These are the activations of a small network on made-up records, seen along a few directions, one row for each record.
Records have a field called E. Each example row is followed by its value.
The largest differences between rows may come from other fields.
In the rows, 500 means zero.
Strong random noise was added to every row along 3 fixed directions; ignore it. To show where, here is one row again and again, with new noise each time:
[467 550 515 498 559 472 597 448 491 481 325 540 498 590 421 414 510]
[433 521 449 271 567 599 353 479 410 799 437 567 459 556 474 635 553]
[429 582 296 280 395 449 305 482 459 666 282 568 371 378 464 403 643]
[452 590 365 408 425 422 436 445 500 530 224 555 401 441 423 348 601]
[445 408 758 436 852 617 782 614 349 598 832 517 722 820 561 635 365]

[531 557 486 485 466 627 296 301 546 696 229 540 370 555 374 680 540] => e9
[508 439 485 418 546 635 370 510 468 692 641 479 487 472 521 736 435] => e5
[523 515 619 601 529 600 586 457 534 470 521 489 542 605 429 617 462] => e4
[605 502 468 554 269 564 238 560 675 461 687 391 497 206 650 820 505] => e12
[443 440 426 263 542 419 433 691 331 635 893 524 528 446 684 431 519] => e10
[490 433 628 477 614 460 697 713 433 420 941 485 640 530 659 437 422] => e8
[423 468 565 333 686 584 586 491 368 711 558 530 543 688 462 586 485] => e5
[542 520 653 659 675 560 733 307 564 441 217 561 509 844 317 522 404] => e1
[567 531 742 732 639 560 663 313 567 439 335 509 566 768 347 624 411] => e9
[534 451 597 446 578 703 238 446 577 726 603 449 507 567 526 951 389] => e6
[498 557 381 548 393 455 450 349 584 447 135 479 399 435 384 388 582] => e3
[490 580 313 440 267 488 230 475 584 576 263 506 340 296 510 479 606] => e11
[514 623 375 641 307 376 546 417 591 278 178 490 409 368 406 318 561] => e7
[481 512 420 379 508 529 349 402 499 698 410 566 387 548 434 558 543] => e1
[453 544 310 391 340 418 390 544 462 499 414 544 387 304 529 399 651] => e12
[525 487 453 520 392 339 585 612 511 371 667 477 501 350 576 296 528] => e2
[512 486 587 578 658 520 669 420 521 431 437 564 556 702 434 460 454] => e1
[490 495 559 547 553 459 659 552 506 390 553 536 558 533 542 382 503] => e8
[450 495 540 321 622 720 410 469 359 827 557 541 524 625 475 760 503] => e7
[474 506 411 324 483 556 357 449 430 719 481 547 412 491 470 564 565] => e3
[428 518 589 434 740 589 565 356 439 640 278 557 497 789 337 569 438] => e6
[501 529 563 570 560 442 637 391 477 433 391 527 521 642 384 424 501] => e3
[511 489 602 528 559 639 515 437 507 590 568 496 495 592 478 719 487] => e12
[466 503 494 406 631 426 616 576 364 508 622 544 562 588 545 342 466] => e10
[478 506 458 498 485 626 357 446 468 659 429 506 465 476 411 632 532] => e4
[509 561 514 569 464 504 495 404 551 459 361 526 441 536 432 471 499] => e11
[483 467 576 476 636 635 476 518 467 619 604 460 554 597 527 642 466] => e9
[502 501 520 498 534 581 450 553 520 567 600 468 529 473 560 566 479] => e11
[592 586 337 771 275 259 507 379 670 115 135 475 379 299 428 179 491] => e10
[470 540 385 418 486 590 250 312 514 709 103 568 305 527 323 564 514] => e6
[514 536 542 607 454 547 509 408 532 483 409 490 460 521 431 583 512] => e7
[504 516 548 551 555 546 584 376 522 525 341 551 482 615 394 530 496] => e2
[514 557 624 581 563 667 548 294 541 606 183 534 518 704 303 711 473] => e4
[451 516 408 371 456 349 562 692 418 473 668 533 532 354 622 231 554] => e8
[534 550 574 608 530 547 580 337 564 442 316 504 442 615 350 538 446] => e5
[471 517 416 417 475 384 592 578 428 446 546 518 512 440 517 260 538] => e2

Which value of E does each new row have?
[469 441 638 576 673 486 721 572 489 377 587 466 594 667 521 399 382] => e6
[466 448 459 410 625 563 413 468 453 726 540 544 456 564 461 566 495] => e1
[443 459 391 390 530 394 454 546 404 575 549 518 467 447 542 354 539] => e10
[505 558 429 684 398 318 689 445 566 146 230 486 424 437 380 133 496] => e5
[457 555 243 400 255 378 278 522 500 542 310 549 331 238 511 268 635] => e11
[483 459 440 325 514 535 435 557 418 683 580 544 458 483 534 563 554] => e2
[546 480 611 631 566 582 633 606 522 398 638 414 602 531 507 582 428] => e4
[437 518 473 433 544 451 541 409 507 470 247 567 463 575 422 337 537] => e6
[460 546 543 537 543 413 686 489 475 389 389 538 555 582 463 309 482] => e11
[526 498 490 565 465 597 426 443 533 513 474 482 474 417 477 614 498] => e12
[450 469 450 295 545 561 445 476 401 675 491 575 522 536 509 546 563] => e3
[422 460 465 445 610 427 543 564 408 481 564 514 509 504 496 296 457] => e6
